Each row below holds a small network's activations on one record, seen along a few directions.
Each row is followed by the record's values for the fields ZIRI, SEF, FEVI, GEM, PIPO, VONA.
Not every record has every field; a missing one is written absent.
Other fields move the rows too, some of them a lot.
Random noise pushes rows far along 18 fixed directions. That doesn't count. These rows show it; they differ only by the noise:
[  -8  115  431  314 -564  -98  267 -588  322   11  207   72 -321  221
  206   87  -20  148  -69   16 -582 -387 -122  140  -73  -20  120 -498
 -218  153 -174]
[ -21 -670 -146  -21  484  -65  125  136  -75  337  -95 -119  175  302
   -4 -118  118   56 -286  -16  205 -152   98 -255  120  105 -167  -10
   43  164 -342]
[-123  126  170  246 -185  317 -389  -66  -22 -308   39 -206   34 -330
   82  159  -23   71  128 -236  -72  177 -190  326  -56  243 -146  243
   27 -277  196]
[ -40 -242  147  279 -109   40   72   33 -126  205  -14    9   98 -166
  -16  107  218   24  376    2 -109 -147  -96  175  -56  106  135  -27
  -93   14  134]
[-141   -6 -180  -72 -129  -78 -189  140  114 -342 -177  187 -125  -37
  -61    5   33 -107   -9  163 -104  -30 -122   87 -182  263  -18   48
   53  -12 -273]
[ -52   62   90  305 -212  217 -295 -190   75 -224  175  -14 -230  203
  125 -266 -170 -236    9 -130  155  165  197  156  586  126  118 -324
 -212  -82  -54]
[-337 -143 -296 -171 -207  -73  -37  256  187 -279 -295  371 -343  129
  -33  -49  103 -182  -16  243 -181 -119 -207   14  -74  304  116 -129
  113  177 -516]
[ -84  -94  146   28 -102 -203  -26  200   36 -148  263 -589   90 -320
  -77  380   58   -6 -280  -28  -77   71  -20  353  -87 -252  140  157
  427  -22  176]
[ -58 -551   52   30  220   48  197  118  -72    9   74  237    7  244
 -295   41   -2 -141  162   92   -1 -119   35 -257  -59  116 -414  144
  111  297 -225]
[  19  -25  236  203 -117  164   95  -63 -130  423  274  -49  227   -7
  244  -74  388   36   86  263 -171 -165 -175  151 -543   63 -199  296
   22 -345  374]
[ 160  342   86  175 -148  229 -246  -45   10 -181   72 -176 -176   61
    1 -154 -107 -109  -20 -169  181  167  182   20   35  187  199 -233
   48  -76  -81]
[ 113 -281  220  330  113  276  -66 -302 -335  -13 -108   31  213   33
 -187  258  136  -39  429 -279  -12  -95  144  335  353  198 -104  135
 -607   47   18]
[  10   95  162  -20 -200   54  -44 -284  187  -87  -88  -91  -96   41
  -75 -102   49  -45  126   57 -186   99   79 -153  -48   25   86 -107
 -261   45    1]
[  89 -111   53   69   -6 -151   -2   58 -117 -166  139  217   97   35
  -70 -204   80 -458  -32  398  170  -13  296 -419  108 -144  388 -166
 -101 -146   -1]
[-166  -63 -398  -76  389 -201 -149  -78  100  174 -182  374  137  -46
  157  119 -345  227  302 -286   77 -230  -51  -22   88  -40 -132    6
 -159   92  201]
[ 342 -197 -514  205  308 -535 -318 -126  208 -188 -163  -48  292  -14
  -64  -80  112 -122   74 -149  160 -225 -209  213  -66  423 -209 -184
  -60  -39   15]
[-123  248 -280  129  -91  446  193  323 -368  361  -93 -297 -247  -65
  -63  -92 -103  366  220 -283   80  249   40   45 -381  227    3   44
 -153  238   58]
[ -54   96 -232  219 -146   80   46   79 -209  -79  -53 -107 -103  -46
 -104 -183 -166   81   81  -42  173  175  188  314  108  194  -11 -124
 -395  122   10]
[ 127  380   46  359 -333  162 -176   12 -256  -18  -84 -191  -58 -333
  191   75  145  221   23 -101 -211  -37 -106  -56 -494  247  514 -110
 -231 -285  -62]
[ 282  153  239  246  -10  -56   77 -159   65  -49  228  170  322 -272
   -2 -253 -525  158   35   28  215  137  190 -101 -209   90 -368   38
  -43 -316  145]

[-109 -183 -179 -259   -4    0  452  -57   64   23 -191   70  -44   49
 -200  -87  -26 -191  111   20 -104  221  -37 -437  260 -100   53  -76
 -287  231  -95] -> ZIRI=lenim, SEF=kili, FEVI=dil, GEM=absent, PIPO=absent, VONA=absent
[  29 -235  101  146   40   27   -9   27 -315   -3  176  -20   36  198
 -140 -146   22  -79  -84  254  155   49  439  116  278 -101  -92   76
 -348   72  -47] -> ZIRI=lenim, SEF=kili, FEVI=dil, GEM=absent, PIPO=absent, VONA=absent
[ -61  107  -72   30 -241   13  -44   41  152   35   98  -41 -197   22
  -48   -3 -295  115  183 -204 -151  261  -50  332  196   64 -337  101
  -47   85  -16] -> ZIRI=lenim, SEF=kili, FEVI=nusip, GEM=fima, PIPO=kof, VONA=faf
[-204   -3 -469 -178  259  -66 -262  226  -85 -199   15 -390 -270  217
   77  277  296 -126 -426 -212  -16 -141 -246 -158  -84 -101  174  -26
  426  221   -1] -> ZIRI=bib, SEF=senes, FEVI=nusip, GEM=diruv, PIPO=pinum, VONA=tov
[-381   81  -55 -405  -90  -72   21  224   77  207 -137   20 -247  127
    8 -364  -98  266 -107  525   18  182  385  -64  -50 -322   72   69
 -184  197  -29] -> ZIRI=bib, SEF=senes, FEVI=lenar, GEM=diruv, PIPO=pinum, VONA=tov
[  89 -255  188  293 -136  -14   94    0  -58   12 -225 -109  171 -366
 -162 -282   19  149  287   68  112  196  -18  -72  135  244   52 -186
 -260  -11   52] -> ZIRI=bib, SEF=kili, FEVI=nusip, GEM=diruv, PIPO=pinum, VONA=tov
[-307  -60 -238  124   52  118 -127  270 -406   93 -102  -32 -162 -109
   -1   67   74  251  309   -2  -22   -4  -34 -131 -168  -26  105   97
 -231  226  265] -> ZIRI=lenim, SEF=kili, FEVI=lenar, GEM=diruv, PIPO=pinum, VONA=tov
[  13  227  114  156  -36  -26 -322  151 -226  107  187  -74 -183  161
   39 -258  -55  207   92  286  231  -12  393  137  -75 -136   89  -79
  -95   86  200] -> ZIRI=lenim, SEF=kili, FEVI=lenar, GEM=diruv, PIPO=pinum, VONA=tov
[-139  113   44 -214 -282  -81 -175   -7  259 -217 -125  -20 -242   55
 -133 -183  -76  -82  103  229 -145  247  105  -19   69  -31   62  -29
 -157  114  -98] -> ZIRI=bib, SEF=senes, FEVI=nusip, GEM=absent, PIPO=absent, VONA=absent
[ -60  -26  -90 -310  255 -106  -75    8   78   99 -468 -150   96  -86
 -130  -58  180  165   73   64  218  -10  247   35   62 -108  209  -86
  -68  230   91] -> ZIRI=lenim, SEF=senes, FEVI=lenar, GEM=fima, PIPO=rif, VONA=tov
[ 284  380 -203 -144 -106 -177 -378  308   15  120 -321 -133   99 -330
 -109  -36  -34  151  279  -48   -9  321  132  340 -186  176  290  220
 -169 -248 -170] -> ZIRI=lenim, SEF=kili, FEVI=nusip, GEM=diruv, PIPO=pinum, VONA=tov
[-188 -407  -15 -210  500  331  423  -54   68  234  252 -356  137  145
 -198   30  -25 -216  -45 -320  305  229    3 -469  232 -324 -460  142
  443  309  512] -> ZIRI=lenim, SEF=senes, FEVI=lenar, GEM=fima, PIPO=rif, VONA=vazo
[  97  117 -119 -196  -10 -274  127  -60  -17 -117  -94 -230  189  -47
 -321    4  165 -271  169  274  128  106  207  268  -53 -164   82   39
 -227  169  406] -> ZIRI=lenim, SEF=senes, FEVI=puv, GEM=absent, PIPO=absent, VONA=absent
[-280 -194   -2 -112 -181  -98  134 -135  253  -73 -156  111 -204  -71
   43   83 -223   55  -53 -123 -337   84  -61 -267  409 -181  219 -179
 -202  146 -278] -> ZIRI=lenim, SEF=senes, FEVI=nusip, GEM=diruv, PIPO=pinum, VONA=tov
[ 167 -179  298  143   94 -204  202 -173   41 -190   88 -470  136 -226
 -403  -10 -194  236   75   20  116  138  142 -252 -145 -147 -275 -101
    5  347  329] -> ZIRI=lenim, SEF=kili, FEVI=lenar, GEM=diruv, PIPO=pinum, VONA=tov
[-528 -248 -275 -103 -227  -52 -531  449  167 -521 -236 -296 -368 -263
 -105   36   35   35  -45   50 -147  341 -237  135  175  144   69  137
  203  115 -201] -> ZIRI=bib, SEF=senes, FEVI=lenar, GEM=diruv, PIPO=pinum, VONA=tov
[ 277   -3   71 -152  434  259   29  218  -25   50  -80 -103   56  172
 -195  252  -19  -64  -55 -457  422  -89   64  239  100  203 -103   -4
  678  185 -329] -> ZIRI=bib, SEF=senes, FEVI=dil, GEM=absent, PIPO=absent, VONA=absent
[ 234  470  -65 -189  437 -184 -219 -100  -37   45 -148  219  -61  194
   39  391 -206  144   -8 -353  263 -539  319 -135 -111 -222  484 -397
  342  310  -29] -> ZIRI=lenim, SEF=kili, FEVI=dil, GEM=absent, PIPO=absent, VONA=absent
[-162 -118  -20   11   21 -237  -53   18   23  -62   97 -308 -223   57
   -7 -178  -20  133 -214  244   61   11  222 -347   68 -355  276 -317
  -91  296  135] -> ZIRI=lenim, SEF=kili, FEVI=lenar, GEM=fima, PIPO=pinum, VONA=giv
[-148 -140 -260 -493  389  156 -147  132  437  391 -118  251 -130  482
  111  107 -133 -104  144 -405   39  -44 -177   95  202  109 -371  197
  550  151 -266] -> ZIRI=lenim, SEF=senes, FEVI=puv, GEM=absent, PIPO=absent, VONA=absent
[ -46 -148  248  277  -52  192  527 -290  -99 -324  259  325  113  101
 -139  -70   74 -387  -13  129  230 -210  -72  -27  110   77 -438 -232
  240  170  376] -> ZIRI=bib, SEF=senes, FEVI=lenar, GEM=fima, PIPO=repag, VONA=muvam
[ -64   51  -84 -157  211  280  331   70  -30  244 -221   57  184  -89
   56 -145 -126   66   45 -119  371   79  -46  -38  -23  138  -57  -39
   95   -7   99] -> ZIRI=lenim, SEF=senes, FEVI=puv, GEM=absent, PIPO=absent, VONA=absent
[ 211 -316   69   96  -89 -133  516  108   40  348 -108  169   66   38
  -43 -263  128 -139   36  104   50  -38  -17 -287  145  131  267 -420
   31   63 -340] -> ZIRI=lenim, SEF=kili, FEVI=nusip, GEM=fima, PIPO=rif, VONA=muvam
[ 323  405 -213  119   40   87   44 -453  -56    1  -54   30  345 -247
  212  -21  -41  -41   48 -344 -128  116 -256 -451 -258  100   27   95
 -440 -495  315] -> ZIRI=bib, SEF=senes, FEVI=lenar, GEM=diruv, PIPO=pinum, VONA=tov
[  92 -181   62   85  -20  -33 -166  -49  276 -114  121 -181  128  -89
  141 -226  246 -254 -238  141   -7   71 -233 -257 -175  133   13  -15
  311 -346   21] -> ZIRI=lenim, SEF=senes, FEVI=lenar, GEM=fima, PIPO=pinum, VONA=tov
[-181 -105  187   87  128  137 -179   66 -211  -50  -84  297  102  -54
  141  129   18  342  -65  188   45 -328   36  279 -269  140 -264  241
   15  -87  -57] -> ZIRI=lenim, SEF=senes, FEVI=lenar, GEM=fima, PIPO=rif, VONA=faf
[   2  483 -290 -101  -86  293   -6   83  175   53   77  319 -258  220
  262 -549   71 -220  -88  169  230   36 -113 -230 -324  224    7 -219
  314 -214   71] -> ZIRI=bib, SEF=senes, FEVI=lenar, GEM=fima, PIPO=pinum, VONA=faf
[ 237  -33 -102  532 -119 -115  350 -248  -83   71  142  297  150  -71
   38 -147 -468  294  120 -232   25 -131  -62  363   42  363 -539 -208
 -376  -15  -56] -> ZIRI=lenim, SEF=senes, FEVI=dil, GEM=absent, PIPO=absent, VONA=absent
[ 234  350   82  -78  -67   29  -23 -110 -105  -91 -200 -448   28 -225
 -361    1  115  142  232  -75   -3  304  188 -213 -291  -54   39   21
 -183  208  334] -> ZIRI=bib, SEF=kili, FEVI=nusip, GEM=fima, PIPO=repag, VONA=muvam
[  44  191   51 -103 -117   55  103  147 -211  -84  103   -7  153 -247
 -178   26 -113 -147   26  219    1  320  290 -184 -171 -214  111  316
 -192 -202  151] -> ZIRI=lenim, SEF=senes, FEVI=lenar, GEM=fima, PIPO=kof, VONA=faf

Here are new rows. What are their fields?
[  65 -125   87  117  -40  127  -23   88 -167  521  -70   56   59  183
   18 -452  234   52  278  263  156   90  296  117   65  122   17    7
 -302  -51   38] -> ZIRI=lenim, SEF=kili, FEVI=lenar, GEM=diruv, PIPO=pinum, VONA=tov
[-195  -52  392 -131   92  148 -337   -6   44  274   31  -93  -20  118
  287  221  198  191   -5   -5 -173 -168  -67   25  -67 -171   44  228
  292  -91  107] -> ZIRI=lenim, SEF=kili, FEVI=nusip, GEM=diruv, PIPO=pinum, VONA=tov
[ -62 -347  340 -117  240  -60   96  -88  149  223   93 -106  272  -37
  189  160  108  -40 -266   -4   -5 -165  -73 -272  112 -262  116   42
  357 -128   41] -> ZIRI=lenim, SEF=kili, FEVI=nusip, GEM=absent, PIPO=absent, VONA=absent
[ 318  157  343  -27  -20  473  367  -65 -317  108  134  441  165   50
 -110  162 -155 -275  181 -169  -22  150  166 -212  118   24   -2  289
 -164 -319 -313] -> ZIRI=lenim, SEF=kili, FEVI=dil, GEM=absent, PIPO=absent, VONA=absent
[  91 -166  -77 -144  219 -333  207   59 -274 -223 -140  169  396 -295
 -109  314 -232  -40 -284   80   28  -50  193 -203  149 -263  264  204
 -355 -162 -232] -> ZIRI=bib, SEF=senes, FEVI=nusip, GEM=absent, PIPO=absent, VONA=absent
[ 388  240  245   -1  315 -469 -429 -200  126    1  183 -201  312 -161
  -84  261 -282  367   34  -11   86 -222  397  283 -340 -322  -86  160
   56  -66  320] -> ZIRI=lenim, SEF=senes, FEVI=lenar, GEM=diruv, PIPO=pinum, VONA=tov
[ 237 -116  158 -108  345  -36  119 -427  -41 -140 -243  142  420 -157
 -181  376  227   25  111 -126 -185 -302 -176 -454 -376   19 -226  215
  -49    1  126] -> ZIRI=bib, SEF=senes, FEVI=dil, GEM=absent, PIPO=absent, VONA=absent
[  68 -102  -15   45  199   15  -22   86 -368  164 -125  290  272   52
   40 -233  266  -60   50  392  221 -168  166 -292 -164   48   16  103
 -223 -169  130] -> ZIRI=bib, SEF=senes, FEVI=nusip, GEM=fima, PIPO=kof, VONA=faf
[-159 -144  177    5  126  229   70 -167    5  102 -227 -329  144  -53
  232 -207   85  164 -313   -3  252   33    9 -152  169   49  170 -210
  -83  -57   59] -> ZIRI=lenim, SEF=senes, FEVI=puv, GEM=absent, PIPO=absent, VONA=absent
[ -40 -114   88  -60 -325 -174  -60 -100  270  -20  113  294 -383  280
  -30  106   27 -120  207  124 -616 -112 -133 -258  -49  -83   29  -21
  -64  152 -372] -> ZIRI=lenim, SEF=kili, FEVI=dil, GEM=absent, PIPO=absent, VONA=absent
[-290  260 -253 -365  -65 -140 -233   93  122 -326   38  255 -243  -70
 -138   -5 -485  -85  106  140 -135  351  319 -370  127 -441   59  227
 -231   73   78] -> ZIRI=lenim, SEF=senes, FEVI=lenar, GEM=diruv, PIPO=pinum, VONA=tov
[-221 -410  394   69 -406 -222  295  323  -11  278   80  133   -2 -277
 -137 -138 -288  302  186  509 -154  178  323  349  183 -227   42  118
 -252   74 -226] -> ZIRI=lenim, SEF=kili, FEVI=puv, GEM=absent, PIPO=absent, VONA=absent
[ 322  -15  175 -226   85 -131  206  -20  221   85    9   72  223   12
 -242  -26  -80 -293  225   33  118  179   91  -56  100  -52  -15   55
  138  -72  -33] -> ZIRI=lenim, SEF=kili, FEVI=lenar, GEM=diruv, PIPO=pinum, VONA=tov
[  59 -108   88  360   72 -184  -57   97  -10  -38  209   64  -67 -160
 -157   52 -614  496  208 -195   99  -69  168  211   -1   13 -352  -96
   31  270  -39] -> ZIRI=bib, SEF=senes, FEVI=lenar, GEM=diruv, PIPO=pinum, VONA=tov
[ -37  202  -93   69 -435  -96  228   22  255   -4   25  102 -194  -93
   37 -235 -398  146  -55   31 -139  162  -21  130 -151  160  -52 -183
  -81  -18 -231] -> ZIRI=lenim, SEF=senes, FEVI=lenar, GEM=absent, PIPO=absent, VONA=absent
